These are the activations of a small neural network, seen along a few directions. Each row is one input.
Each table varies a few parts of the input and shows all the possible inputs, shuffled.
Descriptions start from the smaller parts, as in this example, which fits no table here: one of 5 places around a ring, together with either a single point or one of 11 places around a ring or (one of 3 separate values, together with one of 4 places along a line).
Shared parts are said once, and a part with two or three values counts as separate values.

Other details of the inputs vary at random and push rows far along two fixed directions, the same in every table; ignore that.

Rows:
R1: [  9   7 -19  -5 -12  -5  -1  -1   2 -10  -5  -4  -1]
R2: [-35 -27  30  -6  28  32  -6  13  -9  39  -7   4  -7]
R3: [-26  -6 -14  25 -10  -5 -30   2  13 -33 -20   2  18]
R4: [ 15   9 -29   6 -18 -15  -9  -3   4 -26 -13  -5   8]
R5: [-31 -13  19   2  12  19 -16   7   7  16   4   8  -4]
R6: [ 40  21  19 -26  26  21  15  -3  -3  34  19   2 -14]
R7: [-58 -34 -18  23 -33 -18   1   0   2 -33 -11  13  22]
R8: [  2 -13 -18   6 -19 -24  17  -7  -5  -6  13  16   6]
R9: [ 26  18 -12   1 -14 -20   9  -7   2 -22   2 -10   1]
R10: [  5  14 -20   6 -15  -4 -12  -5  10 -31  -8  -2  13]
R11: [ 47  28   3 -26   8  11  17  -6   1  21  26  -1 -19]
R12: [ 10   8 -16  15 -17 -25  -5  -5   5 -33  -7  -8  10]
R13: [-27 -12  -2  21  -6 -11 -12  -1   3 -27 -19  -4  18]
R14: [-54 -32  51   0  28  24  -1  12  -7  38   6   1  -7]
R15: [ 52  29 -15 -22  -2  -1  18  -4  -6   9   4  -9 -10]
R16: [ 57  26  11 -16  15  -6  22  -6 -10  23  19  -9 -18]
R17: [-32 -24  31  -4  28  26  -9  14  -7  43  -3   5 -13]
Description of these inputs: either one of 2 separate values or (one of 3 separate values, together with one of 5 places around a ring).
Question: Which other rows does R13 become when the place on the ring of 5 takes its other values? List them by row number.
Answer: R9, R12, R14, R16
Question: A walk changes only the place on the ring of 5. It starts at R3 and steps to R5. List the rest of the walk in order.
Answer: R11, R10, R6

Rows:
R18: [-40 -20  19  -7  15  33 -16   9   2  35   4  10 -12]
R19: [-18 -10  -8  16  -2   0 -16  -1   5 -20 -14   4  12]
R20: [ 19   1 -25  11 -30 -38  24 -12  -6 -26  10   7   8]
R21: [-35 -17  16  16   9  -7 -16   8  -2  -6 -13  -5   5]
R22: [ 53  32   5 -11   5 -14  15  -9  -3   0  14 -13  -6]
R23: [  3  -2  20 -13  17  16   9   5  -8  28   0  -7 -14]
R24: [  8   2 -11  -2  -3   3  -2   3   0  -2 -14  -3   2]
R25: [ 32  29 -28  -4 -20  -9   2  -7   9 -30  -1  -5   5]
R26: [ 32  18  -4 -24  10  15   9  -1  -6  29   9   3 -12]
R27: [-39 -30 -15   7 -24 -15  10  -2  -1 -11   3  14  12]
R28: [-16   1   2  17  -7  -7 -13  -1  11 -25  -6   1  13]
R29: [  5   4  18 -14  14  18   8   2  -3  22  10  -7 -11]
R30: [ 10  -5  24  -8  22   8   6   5  -7  27   4  -1 -11]
R31: [-14  -4 -10  16  -6  -4 -20   1  11 -22  -8   3  10]
Question: What is each input in this table made of?
Answer: one of 2 separate values, together with either a single point or one of 6 places around a ring
Question: Changing only the choice among 2 separate values turns R29 into R22. The same change can be made to R25. Which row results?
Answer: R28

Rows:
R32: [ 25  15  -7  -1  -9 -20  13  -7  -1 -20  -1 -14   4]
R33: [-45 -26  26  12  10   8  -9   4   3  12  11  10   0]
R34: [ 24   9 -28   5 -18 -21   3  -7   1 -19   3   5   5]
R35: [-39 -21  18  14   2  -2  -6   5   1  -5  -1   3   6]
R36: [  1   6  -8  18   8   2 -35   5   9 -24 -30  -9  12]
R37: [  5  -4 -14   4  -9 -13   4  -1  -3  -7  -5   2   3]
R38: [-29 -21  -7  15  -8  -5  -9   3  -1  -8  -9  10  12]
R39: [ 20  10  10 -25  12  20  14   1  -2  34  17   3 -18]
R40: [ 10  14  34 -13  30  25  -7   6  -2  30   7 -10 -17]
R41: [ -5   0  10 -15   8  18   6   4  -2  22   1  -3  -9]
R42: [ 12  10  -5 -12   0  10   4  -4   3  10   8   5  -4]
R43: [ 27  12  11 -10   5  -7  21  -5  -6   6  14  -7  -8]
R44: [ 17   1 -11  -5  -6 -10   9   0  -7  -2  -6  -5   0]
R45: [-27  -7 -10   6 -10   7 -12   3   6 -15 -14   1   8]
R46: [-17 -10  21   5   8   3   3   1  -2   9  10   4   0]
R47: [  1  -6 -16   7 -11 -13   1  -1  -5 -12 -11   0   6]
R48: [ 19  16 -22  -5 -12  -3  -1  -7   8 -11   7   5   0]
Question: What is each input in this table made of?
Answer: either one of 2 separate values or (one of 3 separate values, together with one of 5 places along a line)
Question: Which other rows does R43 become when the choice among 3 separate values takes its other values? List them by row number.
Answer: R45, R47

Rows:
R49: [ -4   2 -47  17 -31 -17 -17  -3   7 -46 -28   2  24]
R50: [ 34   9  -1  -7  -1 -16  23  -5  -9   8  11   0  -5]
R51: [ 28  18  -2 -20   5  14  10  -4  -1  15  11   3  -8]
R52: [-26 -13 -11  23 -16 -20  -6  -1   2 -37 -17  -1  20]
R53: [-46 -20  17   3   5  19 -11   8   3  10  -2   5  -1]
R54: [-11 -17  29  -5  19   8  12   4  -8  36  20  10 -12]
R55: [ 34  17 -33   4 -24 -28   6  -9   2 -29   1  -2   6]
R56: [ 15   9 -17  -7  -6   2   3  -4  -1  -7  -9  -3   5]
R57: [  8  12 -14  -2 -12  -5  -3  -3   8 -12   3   1  -1]
R58: [ 26  18 -12  -4 -12 -14  12  -8   1 -16   6  -4   1]
R59: [-51 -20   7  34  -3  -6 -38   8   9 -33 -29  -9  20]
R60: [-17 -17  14  -1   7   3   6   4  -8  21   3   1  -6]
R61: [ 42  21  -5 -23   1   0  20  -4  -6  15   9  -9 -13]
R62: [-45 -26   7  13  -2   0  -9   4  -1  -9 -12  -1   9]
R63: [-32 -14  37  -3  35  38 -21  13   0  35  -7   1  -7]
R64: [-13  -6 -28  14 -22 -13 -14  -1   8 -30 -14   1  10]
R65: [ 27  10 -11 -15   3   8   7  -3  -2  17   9   7  -8]
R66: [ 17   5  43  -8  34  12   7   3  -8  36  14  -8 -16]
R67: [ 33  21 -13  -5 -11 -12  11  -8   3 -10  13  -2  -2]
R68: [ 25  10 -21  -6 -13 -11   8  -2  -2  -6  -3  -3  -3]
R69: [-37 -19   5  20  -8  -9  -6   0   3 -22  -7   5  16]
R70: [ 43  19   6 -15   6  -6  24  -9  -3  15  27   1 -11]
R71: [-23  -9  29   1  25  22 -18  12   2  19  -8  -6  -8]
R72: [-27 -12  21  -9  19  31  -7   7   2  32  10  12  -9]
Question: Changing only one part turns R57 into R72. The same change can be made to R71. Which row results?
Answer: R63
Question: What is each input in this table made of?
Answer: one of 4 places along a line, together with either a single point or one of 5 places around a ring
Question: Which other rows agree with R58 in the place on the line of 4? List them by row number.
Answer: R55, R59, R60, R62, R67
Question: Which other rows agree with R54 in the place on the line of 4? List them by row number.
Answer: R50, R52, R66, R69, R70
Question: Which other rows does R65 become when the place on the ring of 5 takes its other values? List them by row number.
Answer: R49, R51, R56, R72
